A small network was shown many inputs. Here are its activations along a few directions, one row for each input.
Each table varies a few parts of the input and shows all the possible inputs, shuffled.
A made-up example of a description, with smaller parts first: values(2) and (point or line(9) or (line(4) and ring(5))).
Shared parts are said once, and a part with two or three values counts as separate values.

Other details of the inputs vary at random and push rows far along two fixed directions, the same in every table; ignore that.

Table:
row 1: [  9 -45 -10  20 -38 -21  13  11 -46 -36 -32 -13  14 -21  53]
row 2: [  7 -37 -25  30  -8   2 -22 -34 -28 -43 -37  -3  36 -46   9]
row 3: [-65  43   7 -17 -15  24  -7 -22 -15  -7  18 -50 -14  44  34]
row 4: [ -9  30  19 -54   6  24  19  46  21 -38  41  10 -72 -12 -25]
row 5: [ 20 -35  16  33  -4 -18  -2 -22 -44  -3 -74  -1  18   0   1]
row 6: [ 79   5  -7  15 -11 -36  44  63 -23  -2   3  43 -32 -51  -8]
row 7: [ -8  62  -1 -43  -2  18  26  13  32  19  47  12 -69   9 -10]
row 8: [ 26  -5 -53  29 -17  -4 -15 -55  -8   5 -32  -6  51 -13  15]
row 9: [ 13 -57  15 -11  55 -22   6 -46 -38  21  -9   5  81 -15  32]
row 10: [-85 -16   9  -7   0  14 -25  -6   3  27 -40 -16 -14  47  -7]
row 11: [ 72   2  23  16   6 -36   2 -31  13  28  55  74  -2 -44 -13]
row 12: [ -4 -45  12  30 -22 -21 -14 -44 -58   8 -41  24   9  11   7]
row 13: [-59   4  34   8  29  20 -13 -16  51  -2   5 -55  41  21   2]
row 14: [-46   3 -23   4   4  45 -52 -13  22   1  13 -65  21  18 -10]
row 15: [ 22 -11 -38  22 -42 -39  21 -14 -29  10 -25 -13  25  14  58]
row 16: [ -4   3 -25 -41  92  46   9  44  27  26  59   8 -13  -5 -45]
row 17: [  1 -15 -37  12 -45 -50  22   5 -47  -1 -41   3  28   4  43]
row 18: [ 50  -7  29   4   8 -52  -1  -9  -5  16  37  91  -5 -55 -31]
row 19: [ 82   3   3  -2   6 -48  16 -28  38  27  29  70   8 -37 -21]
row 20: [ 92  23  14   1 -21   7  66  -6 -13 -17  31  35 -27 -41  -8]
row 21: [-10 -23  25 -19  26  17  -1  38  42 -13  24  21 -74  12 -52]
row 22: [-14  29  22 -23  29   0 -12   6  75  47  52  30 -27  -5 -28]
row 23: [ 67 -24 -10  -2  -8 -41  27  -3  -2  16  -8  82 -35 -12 -45]
row 24: [-21  -2  38 -30  44  -7 -11  34  67 -19  48  26 -32 -20 -44]
row 25: [-43 -27  15  -3  -4  31 -35 -17  15  14   0 -54 -10  61  -9]
row 26: [-57  44 -14 -35 -14   7   6 -21   9  -8 -10 -57  -3  55  28]
row 27: [ 87 -24  27   9  14 -23  12 -24  37  -9  40  57  -3 -54  -7]
row 28: [ 26 -34  24  14 -17 -22 -26 -60  -9  10  -4 -10  63 -14  21]
row 29: [ 76   8  11 -38 -34 -16  27   6 -42 -15  27  51 -35 -48 -22]
row 30: [-81  15 -40  -8  10  12 -33   4  20  -4 -27 -35  28  22 -20]
row 31: [-89   6  12 -24  18 -26 -31  -8  36   7 -21 -24  40  30  -8]
row 32: [-50 -12  -5   5  -9  24  -6  31  19 -22   8 -73 -11  35  52]
row 33: [ -5  40 -23   6  26  36 -24  17  44  19  71  15 -42  -7 -43]
row 34: [ 11 -34 -24  20 -23  -3 -34 -31 -44 -14 -28  -5  47 -34  -8]
row 35: [ 54  -1 -11  14 -27 -40  32  38 -39   8  37  70 -40 -39   2]
row 36: [ 30  -8  16  22   0 -25 -23 -47   5  -1 -30  12  73   1  34]
row 37: [ 76 -18   8  27  -7 -15  14 -28 -10  27  33  69 -46  -8 -21]
row 38: [-91  14 -28  -2   6  30 -40   1  11  12 -25 -25  16   5  -9]
row 39: [ 54  31  -5 -30 -30 -20  47  -4 -33   9   9  75 -44 -52  -9]
row 40: [-47  23 -16   4 -11  15 -13  44  16  -4  -8 -55  11  63  48]
row 41: [ 12 -39 -11  10 -50 -28  -1  11 -61 -10 -21 -14  24 -13  38]
row 42: [ 39 -29   0  32 -19  -1 -10 -42 -18   1 -52   9  28  34  24]
row 43: [ 10  13  -4 -18  -4  10   4  67  34  13  75 -14 -58  14 -10]
row 44: [ 41 -28  13  44  -4  -3  -3 -41 -26   8 -57 -17  18  11  18]
row 45: [-44  22  -2  14   3  17  -7  46  10   4 -13 -82   0  38  40]
row 46: [-97   4  25 -20  14  -9 -39  -9  27  25 -19 -14  29  15   2]
row 47: [ 25 -34 -16  23 -25 -21   4 -61 -16  17 -46   4  19  28  17]
row 48: [ 15 -63  14  12 -30 -15 -19 -36 -51   0 -43   2  17   8  -6]
row 49: [ 16  18  -3 -14 -38 -13  14 -19 -59 -34 -52  12  33   3  36]
row 50: [-70  15 -11  15 -15   8 -13  19  -7  12  24 -53 -10  48  48]
row 51: [  9  -1  24   6  25  37  22  26  55  13  36   0 -55  26 -53]
row 52: [ 15  41  14 -49  -6  24  10  24  24  -5  67  -9 -60  10 -24]
row 53: [ 28 -24  -7  45 -38  -1  38  -1 -33  -8 -20 -33  33  -8  52]
row 54: [ 90   6 -23  40   9  19  24 -12  15  -6  32  36   3 -63 -38]
row 55: [  9  17 -22  -1  36  46 -19  21  68 -18  57  -5 -43 -19 -39]
row 56: [-44  32 -31  12  18  47 -50   1  37  -9 -12 -46  34  35   2]
row 57: [  7   0  14   2 -39   4  40 -25 -63 -33 -41 -11  28 -25  21]
row 58: [ 82 -58   4 -19  53  -4  44  -2 -27  34  23  62 -20  -8 -26]
row 59: [-12  33 -18 -12  -4   5  20  56  41  38  53  10 -65  12   5]
row 60: [ 14  -6 -33  28 -10  -4 -25 -18 -30 -26 -54  18  61 -19   4]
row 61: [-58  -1   4 -64  47  37  12  10 -33   3   3 -59  15  40  32]
row 62: [-69 -26  25  10   9  27  -1   8   7  -7 -34 -42  -1  42 -25]
row 63: [ -6   9   6 -12  14  20   1   9  53  46  31  27 -71  29 -36]
row 64: [103  42  10  -4  -8  -9  44   1 -18  -8  15  31 -35 -39  -2]
row 65: [-63 -28 -13 -31  42  22  12  47 -21  21  13 -62  18  45  46]
row 66: [-25  14  41 -16  45  -3  14  40  65  -6  44  20 -15 -20 -62]
row 67: [  4 -43  28   2 -16 -40 -30 -40 -29  -2 -21   6  61 -25   3]
row 68: [ -7 -15 -25  36 -17  -7 -27 -37 -52  -6 -27  16  40 -32   5]
row 69: [ 39  24  -5  -1 -36  -4  14 -38 -40 -26 -34  -5  31  17  52]
row 70: [-21  26 -10   2  38  34   6  49  47 -17  39   8 -28 -29 -75]
row 71: [-47 -33  17   6   9  38 -23 -16  30 -12 -12 -52 -19  53   9]
row 72: [  4  13 -19 -21 -42 -31  26 -38 -56 -18 -47   5  24  -2  30]
row 73: [  6 -17  19  12   1 -43 -21 -28 -13 -15 -47  30  74 -10  17]
row 74: [  7 -15  29  22  15 -45 -11 -30 -19 -11 -52   2  61 -34  11]
row 75: [ -3  64  20 -43  18  16  24  60  13 -12  21   3 -63  -9 -38]
row 76: [-77  -3   1   7 -13  17  17  56  -3 -17 -15 -63   6  24  16]
row 77: [-87  37  11 -30 -16  17 -10  -2 -34 -16  -2 -36 -14  30  18]
row 78: [-92  10 -17  -8 -22   0  -5  38 -10  19 -19 -34  -6  30  33]
row 79: [ -4   8  13 -21  25   9  -8  53  42   1   6  41 -53  39 -57]
row 80: [ 33  -6  26  32  16 -27 -14 -48  -2   3 -36 -14  61 -23  28]
row 81: [ 13  34  16 -40   7  32  22  26  39 -31  57  -5 -70   1  -8]
row 82: [ 77  14 -19  25  22 -13   6  17  -6 -11  -3  52  -9 -76 -50]
row 83: [ -9  34 -12 -24   4  -5  14 101  31  -6  30  23 -45  22 -16]
row 84: [-42  34 -18  22  35  44 -45  -1  29  -3 -17 -72  21  11  -5]
row 85: [ 15  -5 -42  35 -21  13 -21 -59 -17  22 -28   4  41 -29  26]
Description of these inputs: values(5) and (point or (values(2) and ring(8))).
Changing only the values(5) part turns row 41 into row 48. The same change can be made to row 65. Which row results?
> row 58
Changing only the values(5) part turns row 18 into row 35. The same change can be made to row 24. Which row results?
> row 1
Changing only the values(5) part turns row 36 into row 56. The same change can be made to row 67. Which row results?
> row 34
A walk changes only the ring(8) part. It starts at row 85 and steps to row 8. List the rest of the walk in order.
> row 56, row 84, row 54, row 55, row 14, row 33
Change only the values(2) part in row 12. List by row number the other rows that result.
> row 37
Change only the ring(8) part in row 43. List by row number the other rows that result.
> row 15, row 32, row 40, row 45, row 50, row 53, row 59

Table:
row 86: [-39 -44   6  14  15   6  -8 -27 -16  15 -37 -40  48  36  28]
row 87: [ -2  21   9 -10  33  38 -22  11  60  -5  36 -24 -26  14 -32]
row 88: [-40  12   9 -21  16   4  -1  45  28   6  -1   7 -48  23 -47]
row 89: [-52  -3 -13  -1  -6   7 -20 -20 -41 -30 -36 -40  52  -6  22]
row 90: [ 95  -7 -16  22   8 -16  12  41  20   3  47  78 -34 -64 -42]
row 91: [ 71 -16 -23  42 -31 -23  15 -26 -50 -20 -51  50  32 -54   2]
row 92: [-51 -50   0  23 -12 -11 -27  -9 -17   3 -38 -37  35  28  23]
row 93: [ 95 -34 -19  43   5 -18  17 -38 -37   5 -21  30  45 -53  19]
row 94: [-45  14   8   9 -11 -10 -13 -21 -19 -22 -36 -44  60  -3  35]
row 95: [-43  26  37 -38  21  -8   5  38  36   4  25   6 -28  10 -17]
row 96: [ 84   2 -24  19 -36 -38   9 -51 -38   3 -19  49  47 -47  23]
row 97: [-13  -3  27 -21  29  24  -8   8  54   5  34  -7 -36  39 -32]
row 98: [-15  33   7 -29 -11  20  25  61  -5   6  36 -23 -74  49  10]
row 99: [114  23 -32  -5 -33  -3  74  44  -5 -12  54  52 -70 -50   0]
row 100: [-47   8  17 -49  23   8  -2  42  12   1  24   7 -35   7 -35]
row 101: [-35  31   5 -39  18  -5  -8  17  42  20  31  15 -34  32 -14]
row 102: [-33   5  -8  27 -14  20 -30 -56  -9   5 -22 -47  39   6  27]
row 103: [-45 -19  11  15 -16   6 -20 -59 -14  15 -25 -32  27  31  30]
What do these inputs look like to the network?
> values(2) and (point or ring(8))
Changing only the values(2) part turns row 101 into row 96. The same change can be made to row 86. Which row results?
> row 93
Change only the values(2) part in row 89. List by row number the other rows that result.
> row 100
Change only the values(2) part in row 97. List by row number the other rows that result.
> row 87
